Each row below holds a small network's activations on one input, seen along a few directions.
Each table varies a few parts of the input and shows all the possible inputs, shuffled.
A made-up example of a description, with smaller parts first: line(6) and (point or ring(11) or (values(3) and ring(8))).
Shared parts are said once, and a part with two or three values counts as separate values.

Table:
x1: -4.025 -2.620 -1.383 -0.808 3.209 4.040 -0.691 -0.646 -4.360 -1.860
 -1.238 -0.720 2.050
x2: -4.377 -3.004 -1.800 -2.064 3.092 2.636 0.472 -0.893 -3.675 -3.103
 -1.504 0.981 2.013
x3: 5.851 2.854 1.615 1.154 -0.837 -3.275 -0.058 1.364 4.469 1.847 -0.151
 -1.496 -2.033
x4: -2.469 -2.995 1.349 -2.051 6.906 4.312 -1.639 0.148 -3.779 -1.830 0.785
 -3.617 1.759
x5: -8.421 -1.198 -3.565 -0.008 -3.254 4.063 -1.004 -0.772 -6.033 -1.278
 4.555 1.374 1.131
x6: 4.655 1.241 1.371 0.510 -3.376 -4.460 2.060 -0.445 5.163 1.834 -2.506
 3.164 -1.428
x7: 4.861 3.009 0.968 2.386 -2.538 -3.251 0.099 0.477 3.995 2.674 -1.096
 -0.227 -1.575
x8: -4.392 -4.454 -0.966 -2.573 2.415 2.823 1.187 -1.442 -3.137 -2.694
 -2.562 2.663 2.380
x9: 0.455 4.560 -1.223 3.283 -9.059 -3.276 0.090 0.487 1.953 3.008 4.515
 1.504 -2.295
x10: -2.962 -2.738 -0.768 -1.981 4.902 4.033 -0.693 0.261 -3.883 -2.630
 -0.258 -2.010 1.594
x11: 6.270 2.693 3.865 1.098 1.222 -2.976 -1.150 1.332 4.630 2.678 0.871
 -3.040 -1.909
x12: 4.554 2.652 0.537 1.054 -2.683 -4.669 1.327 0.128 4.657 1.354 -1.410
 1.425 -1.686
- Describe the family of inputs behind these rows. => values(2) and (point or line(5))
- Changing only the values(2) part turns x3 into x10. The same change can be made to x6. Which row results? => x8
- Change only the values(2) part in x9. List by row number the other rows that result. => x5

Table:
x13: -4.872 0.198 -3.484 -1.596 4.536 4.009 -2.104 0.810 -5.664 -3.869 3.775
 -4.171 0.374
x14: -0.653 -7.183 1.671 -5.316 7.933 3.836 0.764 -1.238 -0.849 -2.981 -4.811
 1.614 2.030
x15: 7.275 -0.087 5.430 -1.478 2.163 -2.512 -0.323 2.318 6.434 1.846 -0.429
 -0.947 -1.863
x16: -6.506 -1.618 -4.067 1.148 -2.851 6.205 -1.839 0.851 -5.756 -0.693 1.187
 0.615 1.463
x17: -3.869 -0.894 -5.193 -1.704 2.728 1.730 2.171 0.363 -4.645 -5.605 -1.737
 -0.793 1.782
x18: 1.219 1.283 1.584 0.165 -6.339 -6.314 1.944 -2.770 5.599 2.427 -0.141
 7.126 -1.601
x19: 2.684 3.864 -1.451 4.089 -8.361 -1.084 -1.239 2.120 2.725 3.689 1.572
 0.332 -2.188
x20: -3.932 -1.530 -5.686 -1.765 3.931 1.953 0.268 -1.066 -3.340 -4.565
 -3.478 1.368 1.249
x21: 1.526 1.872 2.059 0.304 -7.604 -6.611 3.693 -1.114 4.176 1.690 2.178
 4.835 -1.104
x22: 6.393 3.643 1.968 3.640 -0.212 -4.539 1.508 -0.010 3.515 2.474 -4.526
 -2.037 -0.047
x23: 5.212 4.151 2.901 4.093 0.764 -3.273 -2.199 0.921 3.951 3.591 -1.681
 -3.148 -0.671
x24: 6.127 3.043 1.600 3.632 1.006 -4.256 -0.288 -1.639 4.886 3.186 -6.791
 0.249 -0.559
x25: 8.224 -1.164 4.154 -2.098 2.443 -3.444 1.625 -0.282 7.357 1.480 -5.465
 2.497 -1.748
x26: -5.449 -2.781 -5.388 0.674 -2.534 5.310 0.053 -1.507 -4.754 -0.716
 -2.881 3.508 1.466
x27: 0.756 2.949 3.949 0.739 -5.836 -4.280 -0.473 -0.494 3.444 3.804 9.142
 0.682 -2.676
x28: 5.127 4.114 -3.236 1.249 -1.693 -5.546 0.922 0.055 5.028 -0.389 -4.270
 1.967 -2.530
x29: 0.426 2.405 2.934 0.840 -6.656 -5.389 0.021 -0.176 4.649 2.798 4.975
 3.674 -1.702
x30: 4.215 5.259 -1.848 1.771 -1.936 -4.509 -1.031 2.647 4.072 -0.027 0.840
 -1.438 -2.588
x31: 4.483 5.819 -0.867 1.562 -0.970 -3.307 -1.547 2.387 2.866 0.929 4.949
 -4.470 -3.498
x32: -3.767 -1.649 0.241 0.921 6.237 3.933 -2.959 -0.283 -4.556 -1.042 -2.006
 -3.340 3.167
x33: -2.606 -2.175 -0.603 0.574 5.330 2.767 0.795 -1.186 -4.872 -2.073 -4.277
 -2.581 3.715
x34: 3.517 2.720 -2.827 3.540 -8.109 -2.051 0.699 -0.460 3.664 3.331 -3.610
 3.761 -2.122
x35: -8.503 -2.556 1.287 -2.488 -0.534 2.605 -1.005 -1.907 -5.008 -0.839
 7.670 1.311 0.905
x36: -3.524 -1.088 1.106 0.642 7.207 4.980 -3.428 -0.774 -5.865 -0.324 1.224
 -5.983 2.284
x37: 2.988 4.415 -0.472 3.918 -7.499 0.074 -1.753 1.819 1.519 4.685 5.771
 -2.666 -3.113
x38: -2.652 -2.775 -1.019 0.542 6.542 3.016 -1.092 -2.624 -3.585 -1.095
 -6.025 -0.448 3.207
x39: 5.539 4.707 3.888 3.873 1.790 -2.108 -2.722 0.656 2.739 4.594 2.434
 -6.185 -1.590
x40: -7.729 -4.245 -0.901 -2.911 -0.910 0.786 1.312 -3.729 -2.680 -1.604
 0.400 6.771 1.873
x41: -1.521 -5.567 3.842 -5.023 8.602 5.721 -1.613 0.696 -3.078 -2.286 2.308
 -3.968 1.108
x42: -8.737 -3.106 0.398 -2.323 -1.293 1.629 -0.566 -1.362 -3.690 -1.573
 4.392 3.868 1.842
x43: -0.589 -6.606 2.046 -5.258 6.705 3.584 2.647 0.242 -2.099 -3.956 -3.061
 -0.527 2.548
x44: -1.800 -6.088 2.915 -4.789 7.599 4.700 -1.142 1.137 -1.802 -2.961 -0.852
 -1.330 1.992
x45: 3.828 3.324 -2.309 3.622 -9.339 -2.393 2.460 1.159 2.264 2.545 -1.296
 1.450 -1.582
x46: 5.420 4.750 -2.781 1.287 -2.901 -5.799 2.727 1.677 3.651 -1.168 -2.014
 -0.349 -1.987
x47: -5.055 -0.367 -4.336 -1.324 3.625 2.928 -1.646 1.301 -4.345 -4.545 0.544
 -1.531 1.255
x48: 8.504 -0.587 4.475 -2.057 1.204 -3.725 3.425 1.392 6.011 0.764 -3.201
 0.200 -1.231
x49: -5.378 -2.174 -4.840 0.783 -3.765 4.997 1.916 -0.083 -6.089 -1.757
 -1.098 1.368 1.995
x50: 7.635 0.434 6.470 -1.648 3.221 -1.371 -0.846 2.102 5.238 2.803 3.604
 -3.976 -2.788
x51: -6.300 -1.060 -3.222 0.920 -2.048 7.238 -2.294 0.321 -7.089 0.031 4.499
 -1.967 0.571
x52: -7.653 -3.652 -0.388 -2.748 -2.179 0.506 3.159 -2.271 -4.023 -2.598
 2.183 4.658 2.360
- Changing only one part turns x40 into x18. The same change can be made to x13. Which row results? => x31
- Describe the family of inputs behind these rows. => values(2) and line(4) and line(5)
- Change only the line(4) part in x41. List by row number the other rows that result. => x14, x43, x44
- Change only the values(2) part in x24. List by row number the other rows that result. => x38
- Change only the line(4) part in x30. List by row number the other rows that result. => x28, x31, x46
- Change only the line(5) part in x50. List by row number the other rows that result. => x27, x31, x37, x39
